A small network was shown many inputs. Here are its activations along a few directions, one row for each input.
Each table varies a few parts of the input and shows all the possible inputs, shuffled.
A made-up example of a description, with smaller parts first: one of 2 separate values, together with either a single point or one of 11 places around a ring or (one of 4 places along a line, together with one of 8 places around a ring).
Shared parts are said once, and a part with two or three values counts as separate values.

A family of inputs:
r1: [  9   1   9   2 -19  35 -21  -2  45 -38 -10]
r2: [-16 -24  -9   2  16 -27  -2   0  -9  11   4]
r3: [ -8  13 -17  -6  -2 -11  -3   4 -14  22   0]
r4: [  3   8   2 -29   5   8   1  -8 -22  26  -2]
r5: [ -1  24  26  30  -3  32   4   1  29 -34   6]
r6: [ -9   3  -7 -20  -2  17   4   8 -26  25  -4]
r7: [ -2  12 -10 -14  -7  -1   6  10 -16  26   3]
r8: [ 15  13  16  10 -13  14  -2  -6  31 -42 -35]
r9: [ 26  15   6  30   9  29  -4   3  27 -43   1]
r10: [ -6 -29   8  -5   5 -31   7  19  -3   9  10]
r11: [  3  -2   8 -30  15   9   6 -23 -20  28  -7]
r12: [ -9 -15 -15   7   3 -23   8   4  -8  15   8]
r13: [ -9  -6 -26   0  -1 -20   8   5  -5  16  11]
r14: [ 12  12  17  20 -13  23  -7 -16   9 -56   7]
r15: [-13  10 -21  -3   2 -18   0  -3 -11  21   6]
r16: [  2 -34  13   5   5 -35  -6   3  -9  15   2]
Describe the family of inputs behind these rows.
> either one of 5 separate values or one of 11 places along a line

A family of inputs:
r17: [ -1 -17  10  11   6 -20  -1   1  -4  -6   7]
r18: [  2  18 -14  -1   0   9   0  -2  -7   7   4]
r19: [ -7  16 -16  -3  -8  15   1  -1  -2   3   8]
r20: [ -1 -20   3 -17   0   3  -5  -5  -6   9  -2]
r21: [  0 -14   8  14   4 -18   5   6  -2  -2   3]
r22: [ -8 -11 -10  19  -9 -12  -2   5  12 -15  11]
r23: [  2  -3  -1 -12   0 -10   2  -2  -2   7 -12]
r24: [ -1 -13   8 -18   0  -1  -1  -6  -3  16  -4]
r25: [  0  -7  -8  18   0 -15  -3   9  11  -9   7]
r26: [ -2   5   7 -10   7  11   5 -10 -18  16  10]
r27: [ -5   3 -13 -10 -10   0  -7   5   8   3  -7]
r28: [ 17  13  20  -2 -12  37  -9  -7  28 -33 -21]
r29: [  0  -9   3  13   7 -20   5   6   3  -6   4]
r30: [ -7  -6  -8  19  -2 -15  -4   7  12 -14   9]
r31: [ -3 -20  12   9   8 -14   1   0   2   0  13]
r32: [-2 19 -9 -1  4  7  4  2 -7 11  1]
r33: [  1  -3  -4  -9  -1  -9   0   0   1   8 -15]
r34: [  0  -9   6 -17  -2  -5  -4  -2  -8  11  -9]
r35: [ -1   0  -8  -7  -3  -5  -2   4   6   9 -14]
r36: [  2  15  -2  -6   7   3   8  -4 -15   9   1]
r37: [ -6  20 -13  -1  -2  11   0  -1  -5   3   7]
r38: [ -7  -4 -15  -8 -17   1  -6   0   8  -1  -7]
r39: [  1  -7   5 -12  -4  -6   2   0  -7  14 -14]
r40: [ -1   1   2 -13   8  17   2  -4 -17  13  13]
r41: [  2   2 -13  -9  -7  -2  -6   3   7   6  -9]
r42: [ 17   6  24  22  -5  21  -5  -1  32 -47   0]
r43: [ -3  -9  -4  20   4 -20   0   7   8  -8   3]
r44: [ -2 -26   7   9   8 -10  -1   1  -1  -6  15]
r45: [  1  13   4  -7   3   8   8   0 -18  17   1]
r46: [  0  16  -6  -3   7   4   7  -1 -12  10  -1]
r47: [  0  10   5 -11   6   8   3  -4 -20  13   6]
r48: [ -1 -10   0  17   7 -21   3   6   5  -7   2]
r49: [ 14  29  20   6  -4  48  -1 -12  13 -32  -9]
Describe the family of inputs behind these rows.
> one of 3 separate values, together with either a single point or one of 10 places along a line
Changing only the choice among 3 separate values turns r29 into r23. The same change can be made to r43. Which row results?
> r35
Which other rows does r21 become when the choice among 3 separate values takes its other values? List them by row number.
> r39, r45
Which other rows does r34 become when the choice among 3 separate values takes its other values? List them by row number.
> r17, r47

A family of inputs:
r50: [-17  10 -18  -6   4 -20  15   3 -21  32   5]
r51: [ -1   0   8   8 -18   7  -6  10  49 -28 -25]
r52: [ 12  -6  13 -28  15  27   1 -25  -8  20 -15]
r53: [ 25  -5  32  36  -9  12   6   8  22 -45 -10]
r54: [  4  35 -13  18   9  38  -5   7  17 -25  18]
r55: [-27 -40   4  -6   4 -13  -3   3 -14  13  20]
r56: [-15  14 -29   1 -14  -7  12   9 -23  38  17]
r57: [  6  16  29 -30 -11  26  -6  -4 -15  11 -16]
r58: [  7 -16 -12  -8  13 -35  -1  11 -12  24   3]
r59: [  8  19  25  29   9  11   1 -16  13 -43  11]
r60: [ -4 -30  -4 -18   5 -31  -3   6  -8  12  13]
r61: [  5   8 -19   6 -23  18 -22 -15  26 -39  -9]
r62: [ -3  -5 -15  -3  15 -31  11   2 -28  29 -11]
Describe the family of inputs behind these rows.
> either one of 2 separate values or one of 5 places around a ring or one of 6 places along a line
Which of the alternatives is r51?
> one of 5 places around a ring

A family of inputs:
r63: [ -7 -18 -10  23 -11 -10  -9   7  21 -24  11]
r64: [-3 43 -6  2 -4 34  8 -2 -6 -4 10]
r65: [  4 -23  24  -3  -3  15  -7  -8   3 -17   5]
r66: [-17 -15 -14 -19   5 -24   9  -9 -25  45  -1]
r67: [  6  -1 -13  28   9 -18  -1   4  17 -22  10]
r68: [  2 -10   3  22 -12 -20  -4  14  30 -24 -19]
r69: [  8  20   5 -11 -19  23  -6  -1  25 -17 -29]
r70: [  4   3  31  10  13  12  11  -3 -18  -1  14]
r71: [-17  -4 -16 -27   9 -30  -4   1 -27  39   5]
r72: [ -1 -13 -17 -21  -1 -30   7   3 -33  39   5]
r73: [  0  14  -8  -8 -19  35 -11  -7  14 -17  -4]
r74: [ 19  -6  25   2  19   9   0 -13  -2  -9   1]
r75: [-13 -13 -20 -25  10 -16   3  15 -22  52  -2]
r76: [ 12 -16  35  -5  -3   4  -2  -2  15 -16 -21]
r77: [ -9   9  -6  37   3 -14   9  13   0 -10  22]
r78: [ 11  31 -11  -6   5  29  -3 -12   8 -16  -7]
Describe the family of inputs behind these rows.
> either one of 4 separate values or (one of 3 separate values, together with one of 4 places along a line)

A family of inputs:
r79: [-19 -30 -23 -35  13  21  -7 -18 -32  29  52]
r80: [-25 -26 -38 -38 -10 -34  16  21 -16  56 -20]
r81: [  1  42  17  14  -2  48   3 -17  36 -20 -12]
r82: [  3 -13 -21 -12  40 -47  -6  -2 -33  49  -3]
r83: [  9  -4  19  31 -24  -1 -10 -16  23 -60   0]
r84: [  9  32 -31  41 -13   6 -15  17  29 -47  19]
r85: [ -8   2  22  -4  15 -24  28  11 -53  57  25]
r86: [ 22 -35  40  19 -10  14 -13   9  46 -59  -8]
r87: [ 32  -7  49  -4  -4  51  -4  -4  29 -42 -29]
r88: [-33 -12 -21 -47 -26 -28  -6  17 -28  61 -10]
r89: [-16 -10   6  -5  40 -46  21   7 -51  40  21]
r90: [ -8  13   5  37  -5   9 -13  -5  55 -42   8]
r91: [ 15  51 -15  21 -10  47  -3   6   8 -31  -8]
r92: [ -3 -27 -34 -19   9 -55  11  -2 -23  56 -11]
r93: [ 20  26  25   3 -14  39  -2 -27  10 -48 -24]
Describe the family of inputs behind these rows.
> either a single point or one of 6 places along a line or (one of 2 separate values, together with one of 4 places along a line)
Which other rows does r83 become when the place on the line of 4 takes its other values? List them by row number.
> r84, r86, r90
List by row number the other inputs of the same sort as r80.
> r82, r85, r88, r89, r92

A family of inputs:
r94: [ -9   5 -28 -12  -2  15  -7  -6   3  14   7]
r95: [ -7   2 -16  55   2 -21   3  14  17 -34  30]
r96: [ -3 -10  -9 -16  13 -31   3 -11 -36  29   3]
r97: [ -9 -33   6 -12 -10 -23  -2  11 -11  16   6]
r98: [ 10  24   0  -9 -13  42  -9 -14   4 -27  -5]
r99: [ 14  -4  18  -6  26   7   4  -6 -11   8   4]
r100: [-20  25 -20  -6  -1  -8  12   4 -19  34   1]
r101: [ 9 35  1  0 -6 30 10 10 -4  4 -5]
r102: [ 13   2  22   8  -9   1  -9  -9  28 -33 -25]
r103: [  4 -19  -9  -3   4 -25  -7  14  18   0 -15]
r104: [ -3 -25  34   2  -3  14   1  -7  11 -11   0]
Describe the family of inputs behind these rows.
> either a single point or (one of 2 separate values, together with one of 5 places around a ring)
